A small network was shown many inputs. Here are its activations along a few directions, one row for each input.
Each table varies a few parts of the input and shows all the possible inputs, shuffled.
A made-up example of a description, with smaller parts first: one of 4 places along a line, together with either a single point or one of 9 places around a ring or (one of 3 separate values, together with one of 8 places around a ring).
Shared parts are said once, and a part with two or three values counts as separate values.
In the rows, 128 means zero.

Table:
x1: [103 128 137 169 114  79 202 154 173 113  95]
x2: [105 122  96 131 137  52 141 142 164 120 107]
x3: [146  80 134 141 132 227  91 111  77 194 190]
x4: [175 145 119 174 114  98  35 165 124 109 117]
x5: [ 92  84 137 164 149 216 216  96 128 170 163]
x6: [160 120  85 131 126  68  24 149 127 147 138]
x7: [156  70 122 137 142 231 101 138  91 196 163]
x8: [123 102 162 119 139 238 127  93  78 162 173]
x9: [ 98 135 117 125 131  69 159 129 170 104  89]
x10: [124 152 110  96 137  71 100 113 139 105  99]
x11: [157 132 106 107 118  75  54 155 142 132 139]
x12: [154 173 153 152 124 101  80 138 115  77 104]
x13: [115  88 123 154 147 221 215 108 133 180 131]
x14: [ 95 142 113 128 122  77 186 129 186 116  96]
x15: [135 154 141  96 131  84  67 116 119  94  99]
x16: [150 151 161 126 113  93  98 147 126  81  94]
x17: [106 151 128 191 126  87 181 147 167  98  93]
x18: [107 102 135 119 126 218 130 111  58 148 173]
x19: [123 159 153 128 118  88 170 132 149  91  95]
x20: [109 114 152 120 137 226 182  76  97 160 164]
x21: [138 160 139  86 126  83  95 124 135  99 116]
x22: [ 78  87 117 150 127 204 213 109 111 159 166]
x23: [143  98 151 120 156 235 134 114  86 166 153]
x24: [124 182 146 152 129  98 145 123 137  81  94]
x25: [144 145 116 104 136  70  54 127 119 109 118]
x26: [155 129 108 116 126  73  36 148 128 128 131]
x27: [171 121 129 148 105  81  64 182 131 117 127]
x28: [151 151 135  97 116  85 109 148 143  95 117]
x29: [121 159 129 103 119  85 172 129 162 105 107]
x30: [173 122 102 121 106  79  68 178 151 130 141]
x31: [ 87 111 129 121 129 212 181  98  81 151 163]
x32: [115 160 137  90 134  78 129 106 137  99 101]
x33: [138  72 108 136 124 212 103 118  69 171 200]
x34: [123 108 137 122 151 231 186  96 108 170 136]
x35: [105 131 111 145 114  78 206 150 191 123 108]
x36: [113 169 131  90 127  84 157 107 156 106 107]
Question: What is each input in this table made of?
Answer: one of 4 places along a line, together with either one of 3 separate values or one of 6 places along a line
Question: The inputs of x4 and x24 match in every part but the place on the line of 4. If x30 is changed in the same way as x4 into x24, which row does it become?
Answer: x29
Question: Which other rows does x31 become when the choice among 3 separate values takes its other values? List them by row number.
Answer: x20, x34
Question: List by row number the other rows that have the place on the line of 4 in common with x9.
Answer: x1, x2, x5, x13, x14, x17, x22, x35
Question: List by row number the other rows that have the place on the line of 4 in common with x15.
Answer: x8, x12, x16, x18, x21, x23, x25, x28

Table:
x37: [105 142 123 116 127 113 163 104 132 120 125]
x38: [124 110 131 147 122 127 149 146 142 133 127]
x39: [138 132 132 130 120 154 115 128 115 125 144]
x40: [152 168 110 111 116   8  62 159 168  83  86]
x41: [127 105 125 109 147 150 116  95 115 159 140]
x42: [134 107 109 153 122 139 133 151 140 146 143]
x43: [127 156 155 134 122 132 140 117 125 103 107]
x44: [129  97 108 145 130 142 111 145 122 152 150]
x45: [117 119 130 104 140 146 137 114 124 142 131]
x46: [145 127 142 124 140 166  94 120 104 135 136]
x47: [136 144 152 125 127 147 135 131 111 112 117]
x48: [117 128 128 108 130 126 156 115 129 130 139]
x49: [113 130 119 159 122 113 154 139 138 123 121]
Question: What is each input in this table made of?
Answer: either a single point or (one of 3 separate values, together with one of 4 places along a line)
Question: Which other rows does x45 become when the place on the line of 4 takes its other values? List them by row number.
Answer: x37, x41, x48
Question: A walk changes only the place on the line of 4. It starts at x44 and steps to x42. List the rest of the walk in order.
Answer: x38, x49

Table:
x50: [ 99 129 123 152 135 131 173 117 132 129 124]
x51: [117 131 142 146 122 148 179 127 138 122 124]
x52: [134 103 123 144 121 144 114 143 109 142 152]
x53: [143 170 127 102 120  43  81 135 145  85  92]
x54: [127 110 110 154 131 140 108 130 112 144 146]
x55: [121 130 142 111 127 147 124 113  98 122 138]
x56: [156 148 110 131 115  39  69 165 156 101 102]
x57: [127 165 123 129 118  32 133 150 175  86  83]
x58: [143 138 151 109 139 162 107 111 111 128 127]
x59: [119 122 119  85 139 141 126 105 120 142 140]
x60: [132  94  99 115 129 138 116 134 134 166 152]
x61: [135 139 148 114 125 158 119 114 104 120 136]
x62: [101 114 116 117 132 131 182 117 156 148 126]
x63: [127 128 145 142 138 156 169 124 144 129 112]
x64: [157 110 132 142 134 160  97 141 123 148 140]
x65: [147 114 128 148 118 156 106 146 114 140 147]
x66: [115 135 128 124 137 143 118 103 102 125 134]
x67: [104 124 137 141 125 134 184 128 131 126 128]
Question: What is each input in this table made of?
Answer: one of 3 separate values, together with either a single point or one of 5 places along a line
Question: The inputs of x59 and x60 match in every part but the choice among 3 separate values. If x58 is changed in the same way as x59 into x60, which row does it become?
Answer: x64
Question: Which other rows does x51 become when the place on the line of 5 takes its other values? List them by row number.
Answer: x50, x62, x63, x67

Table:
x68: [199 158 155 155 124 137  30 143 114 110 112]
x69: [163 182 189 114 130 139 102 123 103  71 100]
x70: [165 148 108  77 136  46  20 131 141 116  96]
x71: [ 81 111 160  94 137 217 194  74  71 141 164]
x72: [ 99 164 147 192 130 129 209 115 143  99  92]
x73: [147  46  81 151 120 191  47 154  72 194 211]
x74: [134 117 159  63 152 232 117  80  70 145 170]
x75: [138 185 140  40 137  62  88 104 142  85  98]
x76: [ 68 156 105 119 142  44 196 106 166 105  76]
x77: [103  47 102 163 133 198 229 150 167 198 166]
x78: [112 110  88 137 119  41 202 173 225 148  97]
x79: [116 178 179 145 106 137 175 110 115  69 106]
x80: [136 110 125 207 104 125 211 185 201 135 110]
x81: [ 60  96 124 146 161 207 226  81 106 167 152]
x82: [158  83 130 102 157 224  46 104  73 180 181]
x83: [186 120 107 202  89 107  30 194 111 125 143]
x84: [ 84 177 141  71 122  50 163  97 143  79  96]
x85: [154 117  64 124 104  17  19 181 141 137 133]
Question: What is each input in this table made of?
Answer: one of 3 separate values, together with one of 6 places along a line
Question: The inputs of x81 and x77 match in every part but the place on the line of 6. If x72 is changed in the same way as x81 into x77, which row does it become?
Answer: x80
